sile: [186 128 134 134 199 109 149 125 172]
lipo: [191 110 145 143 179 108 141 123 155]
suzo: [128 137 141 182 133 165 132 152 127]
Zure: [188 116 151 147 175 109 142 113 158]
visi: [122 149 137 167 127 170 131 167 119]
Nup: [179 124 124 132 189 107 146 126 172]
subut: [117 149 137 163 133 178 124 164 120]
tanes: [180 124 130 134 197 110 142 123 173]
lav: [123 163 129 158 163 185 116  91 155]
dutin: [119 138 146 177 143 157 136 148 127]
zetek: [174 123 126 136 198 106 147 129 169]
pov: [180 128 132 132 198 105 141 124 174]
len: [174 123 126 136 198 106] -> 6
len: [188 116 151 147 175 109 142 113] -> 8
len: [186 128 134 134] -> 4
len: [119 138] -> 2
tags:
[141] -> q480
[110] -> q976
[149] -> q905
[109] -> q81
[140] -> q895
join lipo 1:  -> q976
asked: [191 110 145 143 179 108 141 123 155] -> lipo
asked: [128 137 141 182 133 165 132 152 127] -> suzo

Napu: [164 101 109 151 110 154 168 154 132]
Vav: [123 147 120 111 109 129 140 145 143]
semak: [164 104 112 152 109 152 168 151 133]
fopan: [129 136 157  99  82 145  96 166 154]
tonu: [164 104 112 152 109 152 168 151 126]
dano: [122 138 120 141 165 173 139 123 113]
zova: [156 110 152 136 138 116 134  87 121]
vogok: [100 143 155  99 155 198 162 101  94]
tags:
[86] -> q249
[100] -> q202
[116] -> q591
[101] -> q132
[156] -> q799
[88] -> q862
[87] -> q408
join zova 7:  -> q408
asked: [164 104 112 152 109 152 168 151 133] -> semak
len: [164 104 112 152] -> 4
asked: [129 136 157  99  82 145  96 166 154] -> fopan
len: [156 110 152 136 138 116 134  87 121] -> 9

zum: [122  96 127 103  95 142 134 139]
ril: [143 121 119 129  98 129 159 137]
tiga: [116 113 107 125 102  98 151 144]
ruke: [143 121 119 129  98 130 159 137]
zasu: [121 155 132 127  93 100 148 133]
Bomat: [143 121 119 129  98 129 137 148]
fesu: [143 121 119 129  76 120 106 135]
key -> tag
[99] -> q786
[142] -> q824
[148] -> q653
[98] -> q782
[130] -> q853
[129] -> q727
[141] -> q430
[128] -> q412
join Bomat 5:  -> q727
len: [116 113 107 125 102  98] -> 6
len: [121 155 132 127  93 100 148 133] -> 8
len: [116] -> 1

miv: [103 126 132 152 132 109 107  78 174 122  88 155 121  89 165  74  85  79
  58 124  84  63 106  57 174 133 136]
vele: [146 147 112  93  92 132 148  93 104 144 131 112 129 146 103 106 140  99
 120 146  97  94 100 122 114 105 131]
Dami: [124 130 131 121 129 129 124 129 127 131 134 132 135 128 134 129 122 125
 119 128 128 124 121 127 133 121 136]
soze: [129 130 131 127 131 129 127 129 130 128 138 130 131 129 129 131 128 132
 129 127 132 131 129 132 129 128 131]
vatir: [151 152 108  91  88 131 153  88 105 145 131 108 128 149  99 100 143  95
 120 149  92  91 100 119 112 103 131]
Gaka: [121 119 121 134 131 141 115 124 145 114 105 140 128 102 146 127 109 126
 105 121 117 109 115  99 143 135 140]
Keza: [129 130 133 128 133 128 126 131 130 128 142 129 133 129 129 133 128 134
 131 126 135 133 131 134 129 129 131]
ratad: [129 131 133 128 135 128 125 132 133 127 147 129 134 129 131 134 127 136
 132 126 137 135 132 135 131 129 133]
vokud: [137 144 117  79  94 138 137  99  95 142 134 116 141 142 112 117 129 103
 110 139 103  90  82 122 117  96 142]
siz: [127 125 122 128 124 128 129 126 126 126 117 126 123 126 126 124 127 124
 126 128 123 124 126 123 127 127 125]
len: [151 152 108  91  88 131 153  88 105 145 131 108 128 149  99 100 143  95
 120 149  92  91 100 119 112 103] -> 26
len: [151 152 108  91] -> 4
key -> tag
[133] -> q213
[123] -> q475
[128] -> q80
[134] -> q252
join Keza 12:  -> q213

Zube: [159 192 157 128 131]
vob: [110 177  81 166  81]
Laki: [159 192  76 128 131]
Table of tags by key:
[128] -> q248
[157] -> q507
[158] -> q597
[76] -> q509
[75] -> q381
join Zube 2:  -> q507
asked: [159 192 157 128 131] -> Zube
len: [110 177  81 166  81] -> 5
asked: [159 192  76 128 131] -> Laki
asked: [110 177  81 166  81] -> vob

bemi: [142 134 146 109 146 117 125 134 133 140 124 114  60 155 146  84 149  82
  76 152 122]
Vibik: [134 141 127 135 145 152 136 143 145  74 138 109 103 122 115  76 138  76
 150 125 150]
big: [150 148 131 136 143 112 135 152 117 126 150 102 103 137 124 122 150 120
 122 142 112]
futi: [142 134 146 109 146 117 125 134 133 140 124 114 119 105 117 140 123 139
 139 112 117]
key -> tag
[125] -> q603
[137] -> q563
[105] -> q469
[104] -> q709
[136] -> q434
[112] -> q798
join futi 13:  -> q469
asked: [142 134 146 109 146 117 125 134 133 140 124 114 119 105 117 140 123 139
 139 112 117] -> futi
len: [150 148 131 136 143 112 135 152 117 126] -> 10
len: [150 148 131 136 143 112 135] -> 7
asked: [134 141 127 135 145 152 136 143 145  74 138 109 103 122 115  76 138  76
 150 125 150] -> Vibik

